These are the activations of a small neural network, seen along a few directions. Each row is one input.
In each table, some parts of the input vary, and every possible input appears once, in random order.
Descriptions start from the smaller parts, as in this example, which fits no table here: line(6) and (point or ring(11) or (values(3) and ring(8))).
Shared parts are said once, and a part with two or three values counts as separate values.

Other details of the inputs vary at random and push rows far along two fixed directions, the same in every table; ignore that.

A family of inputs:
x1: [-162,-61,-36,107,-193,88,-95,-41,-52,-169,160,-11]
x2: [179,-53,253,137,-18,24,112,8,80,-148,-92,263]
x3: [-162,-13,-162,-41,-609,506,-88,9,57,-114,163,-239]
x4: [-20,-6,52,8,-383,447,69,-42,72,-15,56,202]
x5: [23,-146,105,97,-190,-118,-260,-4,143,-291,-89,-13]
x6: [-340,-45,-401,-120,43,198,124,-56,-324,321,187,-638]
x7: [98,-62,313,66,-473,445,34,-7,136,-286,-66,371]
x8: [-244,42,-297,-83,537,-329,141,111,-298,262,234,-307]
x9: [-34,-60,-61,39,171,-21,153,-98,-74,147,-49,101]
x10: [-138,-44,-92,57,-44,-38,-4,-10,-27,-181,117,-71]
x11: [496,-51,489,79,40,-372,-223,25,288,-265,-402,450]
x12: [53,-85,46,76,32,39,39,-144,32,-10,-143,127]
x13: [118,115,142,5,354,-660,-284,200,120,-10,33,248]
x14: [163,81,73,-16,253,-238,15,20,131,150,-159,99]
x15: [75,112,134,2,-51,-251,-222,156,112,-126,7,32]
x16: [223,9,91,52,219,-317,-100,-111,95,125,-230,163]
x17: [-152,55,-260,-23,-477,624,167,-233,-73,267,24,-167]
x18: [178,-36,262,85,-527,369,-94,-18,190,-200,-174,197]
x19: [-1,171,-335,-166,618,-194,283,-43,-75,587,-17,-193]
x20: [39,-111,24,97,-162,190,71,-212,73,-18,-207,-56]
x21: [-69,47,-110,-58,221,78,200,-112,-122,227,54,78]
x22: [-45,24,184,85,14,-202,-230,35,83,-291,179,273]
x23: [246,-61,189,100,-165,-11,-123,-70,291,-145,-309,229]
x24: [-325,92,-290,-56,-446,577,73,-29,-134,19,366,-235]
x25: [98,80,166,40,-91,-190,-231,140,241,-272,-13,169]
x26: [-90,-85,-8,0,-696,538,-126,33,25,-289,141,-212]
x27: [50,93,-40,-111,205,78,219,4,-54,216,30,85]
x28: [-25,34,3,-88,-180,76,-79,178,11,-67,142,-42]
x29: [144,-72,76,59,367,-228,116,-11,79,2,-169,214]
x30: [11,65,131,-19,-47,-72,-74,164,41,-174,158,109]
x31: [13,20,172,19,205,-306,-98,187,-40,-267,82,184]
x32: [25,-59,-25,-41,155,57,279,-57,-118,182,-44,21]
x33: [-120,-156,-4,64,-642,493,-219,-99,61,-258,108,-145]
x34: [-168,-62,-152,-34,128,-64,51,74,-229,-6,159,-154]
x35: [332,-10,485,133,191,-319,-51,120,263,-267,-176,522]
x36: [-39,-44,8,6,367,-408,-58,158,-82,-69,72,-20]
x37: [-148,13,-155,2,-367,731,272,-145,-113,104,101,-70]
x38: [-62,7,-310,-72,620,-263,116,-194,-210,547,-123,-261]
x39: [136,-117,211,116,-81,33,25,-116,136,-184,-231,203]
x40: [-14,-13,-99,3,-518,614,116,-158,-38,86,-75,-170]
x41: [-97,-92,-175,-45,-428,704,209,-226,-128,169,-32,-271]
x42: [-163,38,45,19,-580,562,-3,-7,7,-338,237,56]
x43: [70,80,136,-28,140,-381,-166,204,98,-48,20,90]
x44: [-164,138,-415,-136,70,417,254,-133,-158,589,135,-283]
x45: [76,-102,174,32,-635,338,-248,37,97,-428,-4,58]
x46: [-251,-26,-364,-79,614,-503,58,-12,-237,265,54,-423]
x47: [-180,107,-321,-181,405,-294,34,59,-222,395,182,-406]
x48: [12,93,58,12,116,-245,-144,122,118,-219,73,88]
x49: [278,132,207,-66,366,-365,9,96,118,107,-203,287]
x50: [-214,-31,-323,-151,526,-386,29,24,-297,298,105,-456]
x51: [12,-72,88,82,25,-302,-195,21,67,-286,12,161]
x52: [405,81,437,89,73,-323,-117,165,333,-228,-253,489]
x53: [-334,33,-498,-163,29,147,135,-101,-256,382,235,-649]
x54: [156,85,122,-3,260,-184,100,46,143,71,-104,196]
x55: [-290,42,-227,-17,-528,399,-66,-97,-105,58,237,-293]
x56: [-37,68,-76,-34,-295,574,217,-64,-1,116,83,-35]
x57: [-103,-11,-289,-86,731,-348,297,-81,-297,530,-103,-309]
x58: [-2,-103,-29,18,-228,413,136,-119,-104,-42,-112,-31]
x59: [-304,-14,-394,-117,652,-460,155,45,-380,354,125,-467]
x60: [163,73,373,64,100,-419,-233,262,216,-376,33,347]
x61: [287,48,320,37,-136,-52,-89,22,164,-113,-228,280]
x62: [-166,-88,-168,-37,107,-69,22,53,-222,-37,110,-227]
x63: [255,-69,211,65,289,-366,34,0,87,22,-312,143]
x64: [252,-16,337,117,-51,-463,-441,77,265,-360,-94,316]
Each input here is: values(2) and line(4) and ring(8).
Question: Changing only the values(2) part turns x19 into x25. The same change can be made to x29. Which row results?
Answer: x10
Question: Changing only the values(2) part turns x35 into x8. The same change can be made to x27. Which row results?
Answer: x30
Question: Which other rows does x56 become when the values(2) part takes its other values? List them by row number.
Answer: x60
Question: Which other rows does x40 become when the values(2) part takes its other values? List them by row number.
Answer: x26
Question: Start at x44 and move only the ring(8) part, one step at a time. The first step leads to x4. Which rows follow, in order?
Answer: x21, x9, x12, x38, x16, x17
Question: Start at x17 and move only the line(4) part, one step at a time. The first step leads to x14. Which rows follow, in order?
Answer: x18, x61
